These are the activations of a small neural network, seen along a few directions. Each row is one input.
Each table varies a few parts of the input and shows all the possible inputs, shuffled.
A made-up example of a description, with smaller parts first: one of 5 places around a ring, together with either a single point or one of 11 places along a line or (one of 2 separate values, together with one of 6 places along a line).
Shared parts are said once, and a part with two or three values counts as separate values.
In the rows, 128 means zero.

Rows:
row 1: [109 115 151 132 147 110 111 113 136 147 108 140]
row 2: [104 132 120 154 135 113 115 143 154 163  97 189]
row 3: [ 91 140 120 135 141 115 108 121 157 157 108 190]
row 4: [133 123 141 133 146 122 131 116 126 149 116 160]
row 5: [122 104 155 109 143 124 132 127 130 126 132 106]
row 6: [138  99 121 113  95 177 159 112 162 103 161  75]
row 7: [140  91 124 125  95 162 162 128 156 102 141  63]
row 8: [ 82 130 129 144 140 100  97 128 161 152  98 174]
row 9: [163 211 102 143 130  87  87 137  36 106 138 138]
row 10: [139 228  78 157 120  75  76 152  53 114 132 169]
row 11: [119 126 141 123 148 124 121 107 130 151 119 156]
row 12: [130 118 141 141 141 122 128 127 131 156 106 156]
row 13: [177 196 103 118 127 106 106 153  30  84 161 102]
row 14: [108 138 119 146 139 113 119 131 150 155 108 194]
row 15: [130 115 146 100 143 139 140 121 127 130 142 121]
row 16: [122 118 142 137 145 111 124 122 126 150 100 140]
row 17: [130  98 126 116  95 169 155 118 157  99 154  67]
row 18: [154  97 122 122  94 174 169 122 155 103 157  81]
row 19: [149  91 123 128  89 174 166 132 160 111 146  79]
row 20: [131 108 147 113 143 124 142 136 123 130 123 107]
row 21: [191 185  75 130  81 153 120 144  59  53 178  54]
row 22: [ 84 141 123 140 139 107 104 128 150 152 103 180]
row 23: [139 107 146 116 139 136 146 141 128 136 128 122]
row 24: [ 94 133 120 150 140 102 110 137 152 156  90 174]
row 25: [130  87 133 121  97 162 152 119 163 100 150  60]
row 26: [144 113 145 109 143 136 149 130 122 129 139 126]
row 27: [110 126 145 127 146 116 117 113 125 146 112 146]
row 28: [122 114 149 104 141 130 137 127 122 125 136 113]
What is each input in this table made of? -> one of 4 places along a line, together with either a single point or one of 6 places around a ring
The inputs of row 28 and row 17 match in every part but the place on the line of 4. If row 15 is changed in the same way as row 28 into row 17, which row does it become? -> row 6
Which other rows agree with row 8 in the place on the line of 4? List them by row number. -> row 2, row 3, row 10, row 14, row 22, row 24

Rows:
row 29: [ 56  61 159 153 145 102 139  94 220 225  63 226]
row 30: [201 124 107 127  81 174 161 132 102  90 158  55]
row 31: [172 114 136 104 115 173 179 137  98  94 165  52]
row 32: [117 162 127 129 186  73 112 142  93 166 110 209]
row 33: [ 87 180 110 154 144  66  79 134 127 141  89 187]
row 34: [105 159 145 127 179  76  77 110  97 151 100 191]
row 35: [104 183 103 157 144  96  87 138 126 145 115 220]
row 36: [155 112 147 109 119 170 147 105 110  86 168  36]
row 37: [111  11 172  88 127 203 196 115 241 134 138  77]
row 38: [138 121  96 123  74 159 145 121 126  79 148  29]
row 39: [ 92 156 132 133 146  70  79 142 108 172  92 188]
row 40: [149 106 141 110  92 159 145 143 123  87 164  38]
row 41: [143 175 116 162 163  91  93 151  91 152 100 211]
row 42: [163 127 102 117  74 179 154 130 132  71 183  72]
The inputs of row 38 and row 33 match in every part but one. If row 30 is changed in the same way as row 38 into row 33, which row does it become? -> row 41
What is each input in this table made of? -> one of 2 separate values, together with either a single point or one of 6 places around a ring
Which other rows does row 39 become when the choice among 2 separate values takes its other values? List them by row number. -> row 40

Rows:
row 43: [155 123 109 153 101 143 150 138 112 112 117  75]
row 44: [125 169 141 139 162  80  83 133  72 128 100 148]
row 45: [118 135 118 117 112 129 132 122 125 116 158 112]
row 46: [125  97 161 101 139 120 144 133 149 131 121 103]
row 47: [153 128 126 101 145 139 153 135 115 120 143 127]
row 48: [128 164 153 119 180 100 108 116  82 151 123 189]
row 49: [139  76 142 127 121 146 164 123 148 139 106  94]
row 50: [ 65 127 128 158 159  86  93 129 169 192  69 217]
row 51: [123 126 117 104 129 146 151 116 121 116 157 131]
row 52: [ 93 171 108 162 137  86  87 140 142 174  91 227]
row 53: [144 137 125 112 128 123 133 142 121 121 146 107]
row 54: [166 116 120 127 126 171 168 130 119 131 132 122]
row 55: [116 144 119 120  98 146 110 122 133  89 144  78]
row 56: [156 124 117 136 107 148 152 132 122 132 133  98]
row 57: [127 158 137 127 168  85  89 122  79 152 116 166]
row 58: [ 97 130 182 116 180  77 100 112 108 166  94 159]
row 59: [140 136 117 128 124 119 131 149 109  99 130  83]
row 60: [166 118 135 130 131 160 153 149 113 126 144 139]
row 61: [ 92 172 119 155 149  98 107 131 145 176  98 248]
row 62: [139 132 109 149  97 143 129 121 141  90 142  88]
row 63: [ 95  98 154 109 126 128 142 114 153 126 135 104]
row 64: [160 122 126 144 119 144 135 155 114 126 143 115]
row 65: [126 130 107 108 109 150 114 116 134 111 157 100]
row 66: [139  80 163 126 122 133 146 142 149 139 121 115]
row 67: [ 89 172 103 169 130  79  78 148 136 153  70 212]
row 68: [109 140 117 131 106 127 129 130 119  95 144  88]
row 69: [131 134 121  97 125 173 130 113 135 110 159 122]
row 70: [152 118 112 120 117 157 150 105 145 114 156 131]
row 71: [157 118 119 151 105 132 132 157 110 109 128  97]
row 72: [144 123 106 134 105 142 134 111 142 112 155 107]
row 73: [123  83 140 123 115 139 145 102 173 121 131 103]
row 74: [105  93 144 101 124 150 123 107 161 119 134  92]
What is each input in this table made of? -> one of 4 places along a line, together with either one of 2 separate values or one of 6 places around a ring
The inputs of row 63 and row 68 match in every part but the place on the line of 4. If row 74 is changed in the same way as row 63 into row 68, which row does it become? -> row 55
Which other rows agree with row 48 in the place on the line of 4? List them by row number. -> row 47, row 51, row 54, row 60, row 61, row 69, row 70
Which other rows does row 57 become when the choice among 2 separate values takes its other values? List them by row number. -> row 52
A walk changes only the place on the line of 4. It starts at row 66 and steps to row 60. List the rest of the walk in order. -> row 64, row 71
A walk changes only the place on the ring of 6. It starts at row 64 and steps to row 56. List the rest of the walk in order. -> row 72, row 65, row 45, row 53
